Each row below holds a small network's activations on one input, seen along a few directions.
Each table varies a few parts of the input and shows all the possible inputs, shuffled.
A made-up example of a description, with smaller parts first: one of 2 separate values, together with either a single point or one of 11 places along a line or (one of 5 places around a ring, together with one of 6 places along a line).
Shared parts are said once, and a part with two or three values counts as separate values.
(in the rows, 128 means zero)

Other details of the inputs vary at random and push rows far along two fixed directions, the same in every table; ignore that.

Table:
row 1: [105  81 103 138  63 149  88 177 101 123 189]
row 2: [159 162  86 155 125 105 120 151  73 156 114]
row 3: [134 102 173  90 116 171 135  93 181  94 117]
row 4: [162 168 119 145 180  79 130 106 102 118  84]
row 5: [ 97 107  83 142  49 158  97 158 125 125 193]
row 6: [104 113  79 115  55 154 105 155 128 155 180]
row 7: [107 105 144 102 137 141 152  82 175 112 137]
row 8: [108  96  89 113  56 135 137 168 133 145 151]
row 9: [ 96  80 177  97 147 140 154 102 169 109 120]
row 10: [158 215 184 143 178 125 156  99 117 124 106]
row 11: [123 105 155  75 107 155 167  78 150 134 130]
row 12: [ 95  79  91 166  59 127  93 180 157 150 163]
row 13: [159 139 147 105 162 102 165  88 122 117  80]
row 14: [159 196 188 137 200 117 162 130  98 122 100]
row 15: [122  86 136  96 140 124 140 117 140 128 150]
row 16: [152 197  78 158 160 103  89 127  80 157 128]
row 17: [163 214 118 156 213  97 114  85  88 126  86]
row 18: [ 85 100  85 159  72 153  83 167 165 153 183]
row 19: [126  73 163  93 113 168 134 136 167 104 136]
row 20: [107  89 150  68 107 151 153 127 134 124 131]
row 21: [144 148  70 188  98 119  96 175  77 121 131]
row 22: [175 169  90 189 138 110  78 169  95 127  96]
row 23: [145 165 151 130 223 105 137  99 110 112  78]
row 24: [122  82 163  67 137 135 163 100 147 128 136]
row 25: [108 104 178 112 153 135 130 112 156 108 106]
row 26: [128 150  54 188 127  90  94 178 104 151 138]
row 27: [139 120 175  80 154 132 159  93 108 127 101]
row 28: [ 97 106 151 122 121 141 126  93 173 123 135]
row 29: [132 173  64 207 146  94  83 177  97 149 112]
row 30: [128 117 197 103 107 126 199 116 168 117 132]
Each input here is: one of 3 separate values, together with either a single point or one of 9 places around a ring.
Changing only the choice among 3 separate values turns row 5 into row 1. The same change can be made to row 6. Which row results?
Answer: row 20
Which other rows agree with row 2 in the choice among 3 separate values? List them by row number.
Answer: row 4, row 8, row 12, row 13, row 21, row 22, row 26, row 29, row 30
Which other rows does row 11 become when the choice among 3 separate values takes its other values? List them by row number.
Answer: row 2, row 27

Table:
row 31: [107  72 133  70  71 151 151 137 128 152 154]
row 32: [142 126 199  33 155 141 186  62 143 116 110]
row 33: [115 116 161 143 131 138 148 134 165 128 140]
row 34: [130 179 103 177 112 139  92 166 105 126 113]
row 35: [ 94  93  72 131  97 136  92 153 147 148 203]
row 36: [107  84 156 107 122 157 128 111 165 119 165]
row 37: [134 109 178  57 107 139 186  68 143 108 154]
row 38: [104  90  58 145  89 143  96 139 153 171 188]
row 39: [102  37  85 123  67 130 108 169 154 123 180]
row 40: [158 204  96 166 149  87 126 150  63 167 132]
row 41: [171 106 203  48 153 132 193  77 134 105  62]
row 42: [101  82 183  82 145 121 165  84 189 118 136]
row 43: [148 104 133 105 106 128 172 125 101 110 122]
row 44: [145 208  97 185 175 131  95 153 100 121 121]
row 45: [119 127 236  84 194 115 179  65 166  81  86]
row 46: [ 85  75 116  98 104 137 122 132 158 123 140]
row 47: [131 103  54 158 100 109  93 148 128 143 133]
row 48: [115 142 165 133 106 126 149 131 170 124 139]
row 49: [138  90 162 127 134 132 117 118 138  98 108]
row 50: [134 186  77 190 175  83  97 129  97 171 112]
row 51: [163 199  99 148 172  96 124 164  70 187 116]
row 52: [161 187  96 194 130 113  92 169  89 111  91]
row 53: [129 115  90 165  98 133  96 186 124 111 142]
row 54: [144 176 170 151 190 145 131 102 112 101  49]
row 55: [165 202 119 145 164 104 135 112  45 124  80]
row 56: [ 96  79 100 151  81 152  75 171 132 153 169]
row 57: [145 187 130 139 209 101 123  69  93 110  39]
row 58: [101 105 112 130  46 165 115 158 175 134 199]
Changing only one part turns row 51 into row 41. The same change can be made to row 42. Which row results?
Answer: row 39
Describe the family of inputs behind these rows.
Answer: one of 4 places along a line, together with either one of 2 separate values or one of 5 places along a line
Which other rows agree with row 57 in the place on the line of 4? List them by row number.
Answer: row 31, row 34, row 46, row 54, row 55, row 56
Which other rows does row 33 become when the place on the line of 4 takes its other values? List them by row number.
Answer: row 44, row 53, row 54

Table:
row 59: [ 85  72 106 143  85 140 100 121 181 126 172]
row 60: [146 145  86 153 141  89 120 128  94 156 139]
row 61: [107  72 159  62 100 151 162  58 174 121 123]
row 62: [140 148  94 132 132  97 129 113  85 153 131]
row 63: [145 159  75 196 104  96  84 210 107 169 139]
row 64: [158 146 167 101 169 113 165 104  82 120  82]
row 65: [117 141 169 130 197 111 150 108 142 100  77]
row 66: [138 145 100 123 150 135 110 133  97 141 117]
row 67: [140 151  46 160 120 102  91 194  57 178 168]
row 68: [ 77  67  70 151  70 136  74 172 168 136 206]
row 69: [154 155  70 179 100  97  86 203  65 162 155]
row 70: [105  73 193 101  99 159 139 105 192  80 126]
row 71: [155 165  96 145 113 140 111 146  88 123 104]
row 72: [143 154 133 104 161 119 147  69 106 133  86]
row 73: [102  67 169  88 116 155 147  58 201  97 128]
row 74: [139 205 141 151 129 137 140 140 116 137 155]
row 75: [180 208 188 146 224 128 121  80 104  76  23]
row 76: [128 196 122 149 163 128 121 147 110 164 174]
row 77: [ 72  61 169  86 119 129 168 103 201 101 136]
row 78: [164 167 183 112 182 142 139  76 120  86  48]
row 79: [130 155  48 200 118  85  84 177 122 184 150]
row 80: [111  77 129  90  50 163 125 144 143 134 157]
row 81: [142 153  83 128 142  94 121 143  74 151 140]
row 82: [102  59 130 109  92 125 149 154 188 149 168]
row 83: [122 152  42 186 131 121  48 177 104 147 160]
row 84: [139 144 176 146 188 130 121  97 132  85  72]
row 85: [112 144 121 179 152 106 107 169 109 127 109]
row 86: [136 207 155 147 140 132 123 144 111 149 155]
row 87: [153 146 161 101 165 128 151  98  89 122  77]
row 88: [103  57 130 104  75 169 122 137 157 127 157]
row 89: [118  76 126 126  55 133 157 161 183 130 157]
row 90: [159 159 166 100 151 130 149  99  93 114  70]
row 91: [112  63 117  94  92 114 151 133 148 141 181]
row 92: [147 149 150 112 193 143 132  89 124 108  76]
row 93: [146 143 175 133 185 140 126  91 128  91  70]
row 94: [140 141 157 122 194 140 123  92 137  96  87]
row 95: [137 153  90 121 146 114 117 126  86 149 123]
row 96: [ 98  62 186  90 137 154 149  86 198  83 127]
row 97: [144 148 153 124 188  93 156 100 152 126  83]
row 98: [125 200 122 151 153 122 123 109 124 168 168]
row 99: [127  71 118 113  52 131 153 158 136 123 173]
row 100: [133 154  82 130 145 122  99 133  95 147 123]
row 101: [155 159 159 137 156 149 132  98 133  71  72]
row 102: [123 162 130 175 139 109 107 164 116 118 101]
row 103: [142 146  99 118 147 124 121 138  85 149 123]
row 104: [107  59 143 120  81 126 147 158 177 146 158]
row 105: [ 99  67  77 124  42 158  92 186 123 165 191]
row 106: [112  80 109 121  50 171 123 145 155 113 157]
row 107: [155 158 112 134 112 108 120 159  70 145 128]
row 108: [147 138  69 178 119  96  94 196  64 168 157]
row 109: [126  82 116  98  44 137 158 153 123 129 171]
row 110: [ 96  78 185 104  93 144 180 113 191  77 113]
row 111: [132 150  87 151 140 130  95 108 118 141 117]
row 112: [138 191 193 124 181 135 158 100 122 134 123]
row 113: [109  76 183 108  98 165 155  98 195  65 121]
row 114: [121  86 120  94  50 156 152 141 131 127 152]
row 115: [123 192 126 135 160 122 125 127 126 160 175]
row 116: [139 145 142 106 180 133 130  79 132 107  87]
row 117: [107 149 103 174 152  98 111 128 132 136 114]
row 118: [121  54 175  61 121 128 186 101 161 118 147]
Describe the family of inputs behind these rows.
Answer: one of 6 places along a line, together with either a single point or one of 9 places around a ring
Changing only the place on the line of 6 turns row 84 into row 113. The same change can be made to row 88. Which row results?
Answer: row 106
Changing only the place on the line of 6 turns row 104 into row 82. The same change can be made to row 105. Which row results?
Answer: row 66
Which other rows agree with row 98 in the place on the line of 6? List them by row number.
Answer: row 59, row 60, row 61, row 62, row 72, row 73, row 79, row 111, row 117
Which other rows does row 76 become when the place on the line of 6 takes its other values? List them by row number.
Answer: row 74, row 86, row 98, row 112, row 115

Table:
row 119: [127 149  60 179  98 114 111 174  93 189 159]
row 120: [ 75  64 192  88 116 134 168  86 211 105 143]
row 121: [147 166 164 134 172 149 133  84 114  89  98]
row 122: [ 84  46 119  49  43 160 152 115 183 132 200]
row 123: [149 165 150 124 157 152 131  88 114  76  73]
row 124: [136 146 105 169 147 109 103 156 143 131 121]
row 125: [131 137  97 166 134 108 103 136 129 107 116]
row 126: [137 137  90 148 156 106  90 142  71 157 117]
row 127: [158 148 150 125 157 132 131  84 128  75  54]
row 128: [118 119 217  98 184 114 183  49 181  78  57]
row 129: [155 130 147 141 158 126 125 122 136 102  68]
row 130: [133 158 172  72 179 126 165  63 126 121  66]
row 131: [150 151  81 162  89 111 108 146  89 160 169]
row 132: [116 130 236  89 195 151 178  43 168  95  73]
row 133: [165 159 105 157 115 113 115 153  94 169 142]
row 134: [136 144  71 177 145  97  99 178  53 157 140]
row 135: [120 138  60 185  98 126  68 186  92 141 117]
row 136: [121 169  50 169 115 111 110 168  89 181 146]
row 137: [ 85  29 117  57  41 157 129 117 175 139 203]
row 138: [110 137  79 164 106 108 106 201  71 154 170]
row 139: [130 166 108 174 158 142  84 166 117 152 147]
row 140: [143 157 146 129 107 109 127 133 100 146 124]
row 141: [151 169  66 173 124 116 116 145  92 163 149]
row 142: [138 146  87 169  89 111 103 159  84 180 158]
row 143: [ 77  20 116 115  30 149 124 152 186 130 168]
row 144: [141 144  87 128 142 123  86 155  95 164 129]
row 145: [ 85  59  74 106  36 154 144 179 172 173 210]
row 146: [ 86  34 143  71  46 146 171 141 162 107 208]
row 147: [145 176 157 144 202 111 130 110 150 113  87]
row 148: [ 92  65 188  76  88 177 163  91 175  91 112]
row 149: [138 155 138 161 171  99 115 114 123 111  64]
row 150: [108  53 145  76   9 146 145 132 170 137 213]
row 151: [120 160 101 181 130 143  88 162  89 141 136]
row 152: [155 137 148 129 152 139 126 121 133  96  60]
row 153: [169 169 135 136 117 112 118 156 100 147 128]
row 154: [125 173  70 194 135 131  62 166 102 154 175]
row 155: [157  97 198  61 186 131 168  62 142 103  77]
row 156: [ 68  19 126  59  41 155 131 130 174 155 190]
row 157: [130 162  80 186 141  99  90 149 124 121 134]
row 158: [158 179 164 112 169 111 155 136 106 120  92]
row 159: [156 140 142 123 183 106 154  96  87 100 103]
row 160: [142 168 119 115 159 120 165  87 121 122 100]
row 161: [125 154 201 104 194 130 158  50 165  87 103]
row 162: [125 174  80 189 146 120  65 188 117 165 172]
row 163: [131 163 162 133 191 111 142  75 156  93  98]
row 164: [122  50 158  59 116 141 154  74 158 109 142]
row 165: [149 161 166 136 176 158 132 112 119 105  92]
row 166: [162 131 153 120 189 114 154 117  95 111  94]
row 167: [146 132 203  90 165 171 166  77 147  74  57]
row 168: [142 146  90 180 140 110  90 172 123 133 113]
row 169: [152 148 125 153 157 117 116 107 119  89  74]
row 170: [ 97 155 111 168 143 119  91 152 128 154 156]
row 171: [ 91  49 100 109  38 145 133 207 142 147 224]
row 172: [130 177 107 146 128 101 119 173  83 153 128]
row 173: [146 171 114 106 164 127 130 127 111 142 100]
row 174: [110  84 196  46  95 139 199  91 173  88 144]
row 175: [101  29 128  85  35 163 171 140 198 163 202]
Describe the family of inputs behind these rows.
Answer: one of 3 separate values, together with either one of 9 places around a ring or one of 10 places around a ring
Changing only the choice among 3 separate values turns row 130 into row 173. The same change can be made to row 142. Which row results?
Answer: row 133
Changing only the choice among 3 separate values turns row 174 into row 172. The same change can be made to row 159. Which row results?
Answer: row 134
Which other rows does row 154 become when the place on the ring of 9 takes its other values? List them by row number.
Answer: row 121, row 123, row 125, row 127, row 157, row 161, row 163, row 169
Which other rows does row 170 become when the choice among 3 separate values takes its other values? List them by row number.
Answer: row 161, row 162
